Each row below holds a small network's activations on one input, seen along a few directions.
Each table varies a few parts of the input and shows all the possible inputs, shuffled.
Descriptions start from the smaller parts, as in this example, which fits no table here: one of 3 separate values, together with either a single point or one of 9 places around a ring or (one of 4 places along a line, together with one of 8 places around a ring).
Shared parts are said once, and a part with two or three values counts as separate values.

Other details of the inputs vary at random and push rows far along two fixed directions, the same in every table; ignore that.

A family of inputs:
R1: [  5 -14   9  -2 -11 -10   5  -1  -1   4  -1  -7]
R2: [  5 -10  10  -2 -13  -9   2   5  -4   4   3   1]
R3: [  2  11 -37  14   9  24 -42 -28   0 -29  15 -19]
R4: [ -2  25 -43   9  12  26 -39 -18 -10 -19  22  -4]
R5: [  2   0   3  -6  -3 -10   4  15 -14  10   2  -3]
R6: [  1  13 -41   7  26  41 -42  -3  10 -18  22   0]
R7: [-2 -4  9 -8 -4 -9  9  5 -4  4 11  5]
R8: [ -2  -7   6  -5  -7 -11   1   8 -11  10   1   2]
R9: [ -1  -5   7  -4 -13  -6   9  11  -2   2   8   2]
R10: [  7   0   8  -3  -7  -5   6  16 -11   5   6  -4]
R11: [ -2  14 -39   9  16  20 -36 -31   4 -29  21 -14]
R12: [  2 -22   6  -5  10   4   6   9  18  14  -1   1]
R13: [  1 -17   8  -4   8   4   3  14  15  14   2   9]
R14: [  1 -11   4   0   0 -15   5   1  -5   9  -4 -14]
R15: [  1  -8   6  -2 -14  -9   8   7   2   2   6   3]
R16: [  1 -10   6  -4  -8 -14   0   4  -7   9  -1   2]
R17: [  1 -15   3  -4  -5 -14   3  -1  -5   8  -4  -5]
R18: [  2  -9   5   1  -6 -11  13   4   5   2   4 -13]
R19: [-13  75  29  12  10  23  29 -14   6 -31 -82  30]
R20: [  0 -12   3  -1  -3 -12   9  -5  -4  12   1  -1]
R21: [  3 -18   7  -2  16   3   7  12  19  15   0  -7]
R22: [ 3  2  4 -4 -8 -5 12 18 -5  3 10 -2]
R23: [  3  -8  11  -2 -11  -7   3  10  -8   4   5   1]
R24: [-15  65  31  13   5  19  26 -25  12 -32 -85  35]
R25: [ -1  -7   5  -2  -6 -12   6   0  -7  13   4   6]
R26: [ -3  14 -43  14  15  20 -39 -32  -2 -20  17 -15]
R27: [  0 -12   6  -7  -3 -12  12  -4   2   3   5  -1]
R28: [  2 -13   4  -2 -12 -10  11   1   5   2   3  -4]
R29: [ -2  -4   6  -2  -5 -10   6   5 -10  13   6   6]
R30: [  0 -14   8  -5   9   7   4  18  11  14   4   9]
Each input here is: one of 5 places along a line, together with either a single point or one of 5 places around a ring.
- The inputs of R9 and R22 match in every part but the place on the line of 5. If R7 is changed in the same way as R9 into R22, which row does it become? => R19
- Change only the place on the ring of 5 in R26. List by row number the other rows that result. => R3, R11, R14, R18
- Change only the place on the line of 5 in R10. List by row number the other rows that result. => R1, R2, R3, R23
- List by row number the other rows that have the place on the line of 5 in common with R25. => R2, R13, R15, R16, R24

A family of inputs:
R31: [ 15 -50 -25  -3 -31 -25 -10   3 -10  12  81 -35]
R32: [ -9  -5 -11  12  -4  23 -19 -12  24 -14 -19  13]
R33: [  3  -1  73 -11  -4 -21  58  42   8  37 -74  34]
R34: [  2  32  -3  -2   0  14 -11   1 -12 -33  -8 -14]
R35: [ -2  30 -16  14  -6  10  -5   0  -5 -25 -11 -18]
R36: [  2  10   7   0   7  31 -16  -2  23 -27  -5   5]
R37: [ 12 -58  51 -12 -29 -71  57  59 -27  69  16 -22]
R38: [  4 -63 -23 -14 -19 -44 -19 -22 -13  12  73 -25]
R39: [  0  -2 -18  15  12  17 -15 -21  15  -1 -26   1]
R40: [-13  22 -15   1  23  24 -16  -4   4   6  -8  29]
R41: [ -4 -10  72   3  21 -34  76  10  12  36 -74   5]
R42: [ -3  24  -4   3   9  34  -5   2  18 -18   5  23]
R43: [ 13 -59  53 -23 -20 -78  62  35 -25  70  16 -29]
R44: [ -4  23  -7  19 -20   9 -10  -9   2 -30  -4  -3]
R45: [ -2   7 -12  11  30  17 -12 -21  15  -1 -21 -11]
R46: [  4  16  -4  -3  22  31 -11   9  16 -24 -11  -7]
R47: [ -5   8 -13  21  21  25 -18   2  12  -2 -22  -6]
R48: [ 12 -50 -22 -21 -35 -24 -31  17 -22  14  77  -7]
R49: [  4   9 -20  12  18  26   3  -6  22 -15 -15 -14]
R50: [ -9  29  -6   2  16  30  -3   0  19 -11   9  27]
R51: [  2  21 -18  24   2   4  -9 -20 -15  -9 -19 -15]
R52: [ -9  -9  -7   7  14   8 -11 -42  25 -18 -18   8]
R53: [ -6   9 -11   5 -16  -5 -12 -42  -1 -22 -15   1]
R54: [ -3  29 -12  -1  25  33  -2  14  11 -15  -1  11]
R55: [ -4   2  -3   9  17  15   0 -34  30 -23  -7  -4]
R56: [ -2 -14  84 -16 -15 -18  61  28  17  20 -70  33]
R57: [  7  26  70 -12 -20 -32  78  50 -11  15 -60  13]
R58: [ -6  36  -4   3 -12  18  -5  -4 -12 -27   9  17]
R59: [ -8  31 -12   2  -3   9 -19  -9 -26 -10  -8  19]
R60: [ -2   5  -7   6   8  21  -2 -25  32 -19  -8  -5]
R61: [-14  20  71 -12 -29 -38  75  22 -14  27 -52  49]
R62: [ -1  14 -16  12  16  25  -6   9  25 -17 -14 -10]
R63: [ -9  48 -18  -2   7  13   4   2 -15 -17   7   9]
R64: [ -2  11  72  -6  13 -15  72  46   0  42 -62  32]
R65: [ 13 -64 -21 -21 -12  -7 -34  26   5  24  74  -1]
R66: [ 17 -65 -32  -1  12 -10 -19  15  -1  40  64 -36]
R67: [-14  38 -15   2   2   6 -14 -13 -23  -4  -4  24]
R68: [ -3   8 -15  13 -23   2 -10 -35  -3 -21 -17   4]
R69: [ -6  -2 -14   5  18  14 -17 -29  16  -3 -25  -1]
R70: [  2   4 -11  17   2  28   0 -17  30 -18  -9  -2]
R71: [ -7  16 -16  17 -13   3 -21 -16 -13 -12 -21  -2]
R72: [ 11 -77 -28  -8 -12 -13 -22   3  12  26  67 -17]
R73: [  2  24   5   1 -15  16 -15 -10  -6 -37  -2  -1]
R74: [ 19 -52 -17 -19  -9   0 -23  33  11  19  84 -14]
R75: [ -1   9  76  -5 -30 -43  83   6   5  13 -60   7]
R76: [ -3  24 -13   7  12  -6   4 -30  -2 -30 -10 -21]
R77: [ 14 -66 -16 -24   4  -9 -39  21  -5  30  65 -20]
R78: [ -5  15 -15   7  -3  -6 -16 -37 -10 -12 -21  -7]
R79: [  5 -60 -22 -21  -5  -4 -26  23  -2  26  82   7]
R80: [  4  34 -10  11   2  11 -21   2 -23 -11 -12   1]
R81: [  3  26  -2   8   6  11 -22  -6 -23 -18 -15  -8]
R82: [  1  28 -10   5  -8   5 -28  -5 -19 -13 -16  12]
R83: [  3  12   0   5  27  29 -24   1   5  -7 -17  -3]
R84: [ -8  -4 -10   9  28   6 -15 -37  16  -8 -23  -1]
R85: [ -9  12 -12  16 -26   5 -18 -20  -3 -24 -15   7]
R86: [ -1   2  65   3 -26 -45  71  11 -12  30 -78  12]
R87: [ -4  37 -12   7   8  14 -12  -2 -28  -7  -4   9]
R88: [ 14 -63  63 -35 -35 -71  47  52 -32  59  14  -9]
R89: [ -4  20 -10  15  17  -9  -9 -37 -12 -12 -16 -18]
R90: [  4 -49  52 -37   0 -47  76  79  -1  72  36   2]
R91: [  7 -77 -25 -20  -6 -19 -23  -6  14  26  68 -20]
R92: [  6  24 -11   0  19  31 -10  17  17 -17  -9   2]
R93: [ -9  43 -16   7  13  11  -8  -5 -27  -1   0  13]
R94: [ -9  31 -12   6  34  27 -11   2   3   9  -3  19]
R95: [-15  17 -11   0  10  27 -12 -10  12  -6  -1  38]
R96: [ -3   8 -12   4  33  13   3 -23  24 -20 -13 -18]
R97: [ -4   8  -6  16  -1  29 -10  -3  30 -20  -8   1]
R98: [  5  32  -4   5 -19  16 -12  -3  -5 -30   2   8]
R99: [ -3  18  -5  10  -5  -4   0 -42   5 -32  -3 -10]
R100: [ -1  28 -16   2   3   1   1 -23  -1 -25 -11 -23]
R101: [ 11 -26 -27 -22  -7 -19 -11  33 -29  16  90 -22]
R102: [  7 -69 -30  -7  -2 -14 -33  22   3  35  62 -22]
R103: [  6 -56 -27 -23   6  -6 -29  27 -11  38  75  -2]
R104: [ 17 -45 -35  -8 -15 -27  -7  14 -17  15  76 -47]
R105: [ -7   0  70  -4 -12 -57  71  -7 -11  24 -75  10]
R106: [ -4  13   1  -1 -20  11 -24 -20 -12 -31 -13  10]
R107: [-10  26  -9   1 -16  11 -14 -14 -16 -22  -2  28]
R108: [-11  43  -7   3  -7  14  -1  -8  -9 -21  13  21]
R109: [  7  21  -8   9  25  27 -22   9   8  -1 -15   7]
R110: [ -2  11 -14   2  25  20   0 -14  24 -15 -14 -18]
- The inputs of R60 and R74 match in every part but one. If R75 is changed in the same way as R60 into R74, which row does it become? => R98
- The inputs of R72 and R91 match in every part but one. If R86 is changed in the same way as R72 into R91, which row does it become? => R78
- What is each input in this table made of? => one of 2 separate values, together with one of 5 places around a ring, together with one of 8 places along a line
- A walk changes only the place on the ring of 5. It starts at R80 and steps to R57. List the rest of the walk in order. => R98, R48, R82
- Change only the place on the line of 8 in R51. List by row number the other rows that result. => R37, R43, R80, R81, R87, R89, R93
- Change only the place on the ring of 5 in R72. List by row number the other rows that result. => R39, R49, R66, R70
- Change only the choice among 2 separate values in R99. List by row number the other rows that result. => R55
- Change only the choice among 2 separate values in R87. List by row number the other rows that result. => R64
